These are the activations of a small neural network, seen along a few directions. Each row is one input.
In each table, some parts of the input vary, and every possible input appears once, in random order.
A made-up example of a description, with smaller parts first: line(4) and (point or line(9) or (values(3) and ring(8))).
Shared parts are said once, and a part with two or three values counts as separate values.

Other details of the inputs shift rows strongly along three fixed directions, in all tables alike. That doesn't count.

A family of inputs:
r1: 3.0 5.5 -5.5 1.7 -11.5 14.2 10.8 -2.5 7.2 -2.3 0.2 18.3
r2: -7.9 4.8 -5.8 -35.9 0.5 3.6 -5.9 16.2 3.5 -4.2 21.1 -38.9
r3: 6.1 -25.5 16.9 25.0 14.1 -24.4 -12.3 -25.1 -28.3 -12.8 -5.7 -25.5
r4: 4.5 -12.3 5.7 -6.2 9.7 -10.6 -9.1 -8.6 -5.9 -8.4 2.5 -3.7
r5: -3.2 -0.5 -4.6 -21.7 -3.2 5.7 -1.0 1.9 6.7 -8.9 13.9 2.1
r6: 11.6 -12.1 10.9 28.1 14.6 -19.0 -7.5 -14.5 -27.0 4.9 -14.4 -32.1
r7: 3.9 3.2 4.4 50.5 -18.0 39.8 27.4 -12.6 -13.5 1.6 -16.2 -11.7
r8: 0.0 -4.6 1.7 -15.9 3.7 -9.1 -11.7 -4.7 10.5 -5.2 10.2 25.7
r9: -13.9 -6.3 20.9 -29.4 13.8 5.3 -18.8 9.7 -26.1 -9.9 2.3 -3.6
r10: 8.1 -20.3 15.3 28.7 13.3 -17.9 -9.4 -21.5 -18.7 -7.6 -11.4 -6.1
r11: -0.6 -2.1 -3.6 13.2 -5.1 15.2 14.0 -3.0 -1.6 -0.3 -4.3 7.1
r12: -11.4 9.1 -10.6 -40.6 0.1 -12.0 -7.7 22.6 29.2 2.3 14.0 18.7
r13: -0.3 16.0 -5.7 -4.6 -11.7 -15.4 0.3 7.3 31.1 7.9 -7.1 52.6
r14: 0.0 -9.8 5.2 -16.9 6.3 -17.2 -13.5 -5.6 5.2 -11.0 9.4 11.2
r15: -0.6 5.0 -3.9 -34.5 8.3 -40.6 -23.9 5.9 27.6 5.9 8.5 51.3
r16: -6.0 19.9 -21.7 -50.8 -9.9 29.8 6.9 26.6 10.1 1.9 28.5 -33.5
r17: 5.1 -4.2 2.9 -0.9 8.5 -33.8 -14.8 -6.0 -1.8 1.5 -2.6 5.3
r18: -2.8 -30.4 12.6 -21.8 29.6 -38.2 -30.7 -10.2 -13.7 -13.8 14.6 -16.3
r19: -4.8 0.2 -6.2 -29.6 -0.1 18.4 -0.2 4.9 3.1 -5.1 21.7 -9.1
r20: -5.8 30.1 -21.1 -21.3 -23.9 22.7 17.8 21.8 32.9 10.0 5.3 30.9
r21: 6.4 10.3 3.3 59.1 -17.8 20.3 24.4 -7.4 -9.8 10.2 -26.3 -10.7
r22: -5.8 3.3 -2.1 9.8 -2.4 6.8 6.6 8.9 0.8 4.1 -2.8 -18.5
r23: 1.3 -2.3 -6.0 -42.3 9.6 -31.1 -20.5 1.3 27.2 -5.3 11.2 59.7
r24: 1.7 15.1 -0.1 35.6 -16.8 -4.3 11.2 -3.1 20.1 13.6 -23.6 49.4
r25: 1.3 10.4 -8.4 -11.3 -4.1 15.5 7.6 12.3 0.3 5.3 3.6 -25.1
r26: -3.9 20.0 -14.6 8.2 -19.2 22.2 23.5 15.2 17.5 11.4 -8.9 14.9
r27: 1.5 -24.5 17.1 13.4 11.5 -8.5 -9.3 -16.7 -30.0 -17.6 3.5 -55.0
r28: 6.4 10.3 -8.7 9.8 -10.8 34.3 20.4 -1.7 2.6 7.6 -5.0 17.5
r29: -1.7 -17.9 8.9 -5.1 22.4 -36.5 -21.8 -3.2 -13.6 -1.4 2.4 -27.6
r30: -2.6 2.4 -3.3 -13.4 -4.2 10.8 0.6 1.9 11.2 -4.7 11.1 14.9
r31: 2.4 -15.1 14.6 38.7 1.0 6.9 4.6 -18.3 -23.8 -10.2 -8.2 -32.4
r32: 6.6 0.2 3.3 14.6 5.6 -17.1 -6.4 -4.7 -0.3 8.8 -12.0 9.9
r33: -3.4 -17.5 42.1 27.8 25.6 -73.9 -39.7 -13.3 -22.6 -0.1 -40.8 51.3
r34: -6.3 6.2 -8.1 -1.5 -9.7 30.4 15.0 7.4 11.3 1.7 4.6 13.3
r35: -9.1 -16.2 2.8 -41.2 25.5 -24.1 -28.3 10.6 -10.6 -7.3 26.1 -54.7
r36: 10.4 -0.2 3.6 23.7 2.8 -35.0 -5.8 -9.9 5.7 7.5 -23.4 34.7
r37: -0.7 8.6 -4.9 -8.9 -3.3 8.2 0.1 7.7 2.2 5.2 7.7 -15.6
r38: 2.8 -3.5 6.9 55.8 -14.0 26.6 27.9 -11.7 -12.9 -0.7 -24.0 -8.3
r39: 2.1 15.2 -11.5 2.8 -18.9 45.8 24.7 3.2 5.8 5.8 3.3 10.2
r40: 2.7 -8.3 -1.3 -12.4 4.4 14.2 -0.1 -5.0 -19.3 -9.2 15.9 -39.8
r41: -5.4 -10.7 -3.5 -20.8 5.7 15.2 0.7 5.0 -12.1 -11.6 18.2 -42.5
r42: 14.1 -8.5 7.8 44.2 0.6 -11.2 6.3 -24.1 -10.2 2.3 -26.3 30.2
r43: 1.7 8.9 -12.2 -36.0 6.8 -18.4 -11.6 11.0 16.7 7.2 9.4 22.2
r44: 4.0 2.2 1.1 12.3 3.1 -6.6 -1.2 -0.5 -2.7 6.2 -8.4 -6.6
r45: -6.3 8.8 -3.8 -11.5 -3.8 -4.9 -3.7 9.8 15.0 1.9 6.1 5.5
r46: -3.8 2.7 -4.9 -21.9 3.3 11.1 -2.6 9.8 -10.0 1.1 17.4 -48.9
r47: -2.5 -5.7 4.1 28.6 -4.5 15.8 12.9 -5.3 -4.6 -2.9 -8.8 -1.7
r48: -0.6 12.8 -7.4 19.5 -10.4 -9.0 11.4 4.2 20.4 13.5 -18.8 47.6
r49: 1.0 15.4 -9.8 17.8 -17.1 35.9 25.4 6.2 -10.6 7.7 -3.7 -37.4
r50: 0.8 12.0 -12.5 -12.3 -9.9 43.8 16.7 7.8 5.6 3.7 9.9 0.7
Description of these inputs: values(2) and (point or (line(4) and ring(6))).
The inputs of r10 and r44 match in every part but the values(2) part. If r42 is changed in the same way as r10 into r44, which row does it become?
> r43
The inputs of r50 and r32 match in every part but the values(2) part. If r1 is changed in the same way as r50 into r32, which row does it become?
> r16
Which other rows does r21 become when the values(2) part takes its other values? List them by row number.
> r30
Which other rows does r41 become when the ring(6) part takes its other values? List them by row number.
> r11, r18, r34, r38, r47
Which other rows does r38 become when the line(4) part takes its other values? List them by row number.
> r4, r14, r27
Which other rows does r17 become when the line(4) part takes its other values? List them by row number.
> r43, r48, r49
